These are the activations of a small neural network, seen along a few directions. Each row is one input.
In each table, some parts of the input vary, and every possible input appears once, in random order.
A made-up example of a description, with smaller parts first: values(2) and (point or ring(11) or (line(6) and ring(8))).
Shared parts are said once, and a part with two or three values counts as separate values.
In the rows, 128 means zero.

Other details of the inputs vary at random and push rows far along two fixed directions, the same in every table; ignore that.

Table:
R1: [102 125 135 130  92 130  96 131 116  96 159 136 101  88  88]
R2: [168 125 116 163 166 117 196 153 201 167  86  95 127 147 150]
R3: [173 107 110 127 182 125 181 156 172 177 110  48 141 160 113]
R4: [129 104  60  70  78 134  43  73  46  51 149 175 143 193 220]
R5: [ 85 158 190 115 109 164 111 165 115 106 180 132 102  89  81]
R6: [142 129  66  95 116 118 113  99 111  85 132 179 122 141 165]
R7: [ 99 155 165 113 105 159  91 135 106 105 180 142 110 111  97]
R8: [ 43 155 206 150 105 132  89 148  99 149 161 178 142  67  74]
R9: [152  97 100 140 140 117 162 106 150 122  96  85 133 185 170]
R10: [121 124 118 110 132 117 124 121 119 128 107 139 109 110 116]
R11: [190 128 125 162 173 115 185 150 188 192  87  97 151 135 135]
R12: [166  99 118 140 188 125 179 143 164 181  74  51 135 147 110]
R13: [109 157 159 129 104 137  91 168 128 123 139 178 113  54  84]
R14: [170 113 107 139 176  97 200 136 174 180  82  71 136 136 110]
R15: [120 119  80 113  84 105 100  84  98  80 140 167 109 132 162]
R16: [116 118  94 115  95 107 117  83 111  78 121 161 112 157 183]
R17: [ 97 135 185 136 110 137  92 168 120 129 138 124 115  56  48]
R18: [131 105 120 141 161 141 134 119 122 178 125  90 196 211 193]
R19: [ 47 142 208 151 112 150  78 149  97 139 168 151 149  81  71]
R20: [102 133 159 121 124 131 116 155 130 119 150 119 105  69  40]
R21: [108 136 168 140 118 143 118 182 153 144 169  99  99  77  57]
R22: [133 136 108 112 137 135 121 137 133 125 116 160 111 108 128]
R23: [129 118  91 105  95 106  92  89  84  94 111 168 135 139 171]
R24: [114 178 185 151 133 145 140 169 159 148 147 152 105  59  62]
R25: [174 101 119 147 154 114 156 115 146 158  96  78 156 162 141]
R26: [134 123 139 117 117 137  99 130 116 125 153 122 135 138 129]
R27: [145 130 143 182 187 127 186 160 176 224  92 107 190 155 149]
R28: [158 126  84 123 132 108 154  67 113 119 102 134 142 184 191]
R29: [123 137 145 131 123 138 125 110 114 114 139 123 125 128 112]
R30: [156 129 122 141 158 112 201 115 147 150  88  93 137 157 157]
R31: [139 120  34  97  77 117  80  65  85  47 147 208 117 166 222]
R32: [117 116  72  81  81 134  87  43  44  23 145 181 130 193 221]
R33: [153 106 113 135 148 130 160 136 163 143 116  73 131 185 163]
R34: [ 91 137 163 102 124 156  86 167 116 124 161 129  96  83  66]
R35: [171 114 118 146 150  98 166 112 151 167  88 100 149 148 146]
R36: [101 175 182 136 121 149 140 170 143 119 151 164  99  59  82]
Each input here is: line(4) and (point or ring(8)).
The inputs of R27 and R8 match in every part but the line(4) part. If R36 is changed in the same way as R27 into R8, which row does it become? -> R30
Change only the line(4) part in R20. List by row number the other rows that result. -> R3, R6, R14
Change only the line(4) part in R10. List by row number the other rows that result. -> R12, R22, R34

Table:
R37: [123 128 121 146 121 109 137 123 144 134 113 145 121 107 118]
R38: [137 140 143 124 155 136 159 164 158 157 117 108 116 111 106]
R39: [113 144 140 125 103 141 110 104  99  96 149 161 132 142 162]
R40: [116 118 104 109  80 113  84  96  93  75 149 156 102 112 126]
R41: [145  94 110 135 130 111 135 102 125 134 113  86 151 179 165]
R42: [135 113 131 129 122 120 113 149 138 140 125 106 120 107 103]
R43: [128 148 137 125 123 146 112 128 114 124 151 156 138 126 138]
R44: [155 114  86 118 147 102 162  91 127 133  90 114 132 157 157]
R45: [141 129 112 120 132 130 147 124 135 102 125 119 107 126 121]
R46: [ 90 157 188 135 111 142  89 157 109 137 160 164 130  59  61]
R47: [152 114  96 117 129 134 119 117 128 125 142 108 141 175 163]
R48: [ 74 148 176 143 110 135  86 164 123 138 162 167 128  61  68]
R49: [163  98  85 117 150 120 137 113 126 133  88 103 140 164 160]
R50: [102 139 156 132 102 129 105 110  95 112 137 156 141 117 129]
R51: [127 142 149 128 157 144 150 156 145 164 136 107 132 123 103]
R52: [135 141 127 131 117 112 127 107 121 117 116 153 123 108 121]
R53: [122 114 117 121 134 118 138  95 103 129 111 119 149 169 162]
R54: [110 130 144 124 123 147 121 125 116 106 143 120 120 143 129]
R55: [120 133 122 103 115 147 103 138 117  93 141 144 106 115 121]
R56: [101 132 188 142 126 136 103 178 144 161 159 105 122  64  39]
R57: [116 135 187 155 133 139 145 173 163 156 148  77 114 106  75]
R58: [135 119 110 149 137 126 155 112 141 136 117 118 149 179 189]
R59: [140 145 130 122 123 137 122 135 129 119 130 155 122 118 140]
R60: [114 130 144 122 143 130 125 139 118 154 130 125 140 117 100]
R61: [137 150 129 124 115 125 134 116 129 102 135 160 112 112 129]
R62: [106 139 107 118  89 124 105 106 115  75 152 194 102 116 148]
R63: [153 107  85 139 141 106 139 119 142 149  89 130 149 159 177]
R64: [114 137 125 135 125 139 114 137 130 129 151 154 136 130 143]
R65: [171 118  96 130 145 111 141 110 129 146  86 126 153 159 172]
R66: [153  99  94 120 155 128 132 107 118 142 106 102 159 175 155]
R67: [112 139 123 125 108 134 105 141 131 109 143 174 113 111 141]
R68: [152 120 146 155 170 118 184 156 174 174  90  65 118  97  68]
R69: [121 130 104 104  80 125  97 108 105  63 163 158  93 121 133]
R70: [ 87 142 137 103  99 142  99 104  85  82 160 164 116 141 150]
R71: [119 125 170 178 156 118 172 162 173 191 103  85 151 113  99]
R72: [173 107  83 119 133 124 141 127 146 128 115  95 129 173 171]
R73: [ 90 118 134 109  97 136  81  97  76  79 145 153 126 134 133]
R74: [156 109  88 113 152 111 147 111 124 146  88 115 142 164 165]
R75: [147 130 156 148 178 150 169 175 174 184 120  65 136 124  83]
R76: [137 144 140 129 151 122 176 145 160 142 119 108 107 107  97]
The inputs of R65 and R59 match in every part but one. If R56 is changed in the same way as R65 into R59, which row does it become? -> R47
The inputs of R64 and R48 match in every part but one. If R38 is changed in the same way as R64 into R48, which row does it become? -> R74
What do these inputs look like to the network? -> values(2) and line(4) and line(5)
Change only the values(2) part in R73. List by row number the other rows that result. -> R54
Start at R50 and move only the line(4) part, one step at a time. The first step leads to R46. Which rows follow, in order? -> R65, R52
Change only the line(5) part in R62. List by row number the other rows that result. -> R45, R61, R69, R76
Change only the values(2) part in R40. List by row number the other rows that result. -> R69

Table:
R77: [ 76 128 178 126 131 164  95 175 131 138 169 106 118 104  69]
R78: [ 81 113 175 136 111 141  95 145 122 126 158  95 114  99  62]
R79: [135 122 119 128 118 116 124 115 134 117 145 127 106 112 104]
R80: [152 117 103 106 134 129 121 133 136 131 127 115 132 161 164]
R81: [125 129 114 147 127 117 157 111 131 132 120 135 147 157 181]
R82: [195 106 107 139 178 135 175 162 171 189  94  52 152 172 152]
R83: [101 118  72 101  99 111  97  82  76  83 125 191 138 147 191]
R84: [178 123 119 169 176 117 199 122 179 192 100  90 159 167 158]
R85: [ 92 149 161 119 118 139 118 177 143 132 162 137  97  84  74]
R86: [179 113 120 179 173 117 206 135 186 176  71  85 164 172 175]
R87: [ 88 102 100 103 111 133  64  82  63  95 139 164 154 169 172]
R88: [154 106 160 190 199 131 202 151 183 225  89  29 181 186 137]
R89: [131 118  88 117 135 128 145 131 136 121 128 121 125 156 169]
R90: [118 151 190 123 126 150 121 165 119 137 141 115 109  72  62]
R91: [111 159 174 154 116 142 121 148 130 135 162 145 143  90  89]
R92: [115 131  90  81  98 121 108  73  72  65 137 171 118 168 180]
R93: [ 76 135 195 125 132 158 113 148 110 129 153 104 118 101  62]
R94: [113 151 146 126 126 149 111 164 151 128 143 144  90  85  86]
R95: [105 155 190 146 113 131 113 154 138 147 149 143 128  90 100]
R96: [109 146 170 129 126 142 135 153 134 105 126 138 100  77  81]
R97: [158 123  89 116 138 138 129 127 129 119 140 117 146 161 152]
R98: [124 124 159 152 122 123 139 163 162 124 120 108 100  76  70]
R99: [108 121  78  94  98 107  91  81  76  90 127 194 139 156 183]
R100: [102 141 169 126 121 121  99 156 126 150 131 150 127  73  82]
R101: [126 136 126 141 123 116 147 114 131 138 126 141 145 158 165]
R102: [111 147 158 138 131 132 114 156 126 146 141 144 141  71  64]
R103: [153 120  86 113 142 132 134 118 139 126 139 131 123 157 156]
R104: [107 156 196 151 109 145 106 163 125 147 155 142 130  79  89]
R105: [136 132  85  86 104 134  98  70  66  58 148 165 138 164 171]
R106: [ 92 133 153 136 103 118 126 149 135 114 148 123  94  72  76]
R107: [145 138 114 147 130 127 140 103 141 134 108 146 136 156 173]
R108: [203  97 126 164 175 112 195 156 184 203  76  18 147 151 117]
R109: [138 112 101 123 116 103 140 110 132 120 120 110 118 150 140]
R110: [152 134 105 117 142 130 146 100 128 116 100 129 114 151 153]
R111: [130 127 100  77  99 126  90  75  72  69 135 163 124 164 184]
R112: [ 98 153 156 136 123 131 105 149 134 140 123 169 107  62  74]
R113: [115 116  86 109 101 120  89  94  88  75 114 197 135 135 176]
R114: [194  93 106 145 163  97 182 128 176 179  79  42 144 172 148]
R115: [ 90 151 166 123 123 135 143 149 124 117 141 131 100  79  83]
R116: [151 113 105 122 135 121 115 118 106 146 103 132 156 145 159]
R117: [130 121  80 106  86 118  84  76  98  65 131 168  99 143 162]
R118: [153 127 103 112 145 126 152  94 122 118 123 128 124 154 148]
R119: [120 137 153 136 107 129 110 145 128 113 160 119 115  78  60]
R120: [139 121  96 124 141 114 130 103 123 140 118 154 141 135 144]
R121: [149 113  93 123 137 135 137 136 145 109 113 128 125 153 165]
What do these inputs look like to the network? -> values(5) and (point or ring(8))
The inputs of R78 and R88 match in every part but the values(5) part. If R109 is changed in the same way as R78 into R88, which row does it become? -> R101
The inputs of R83 and R115 match in every part but the values(5) part. If R112 is changed in the same way as R83 into R115, which row does it become? -> R110
List by row number the other rows that have the values(5) part in common with R89. -> R77, R80, R82, R85, R94, R97, R103, R121
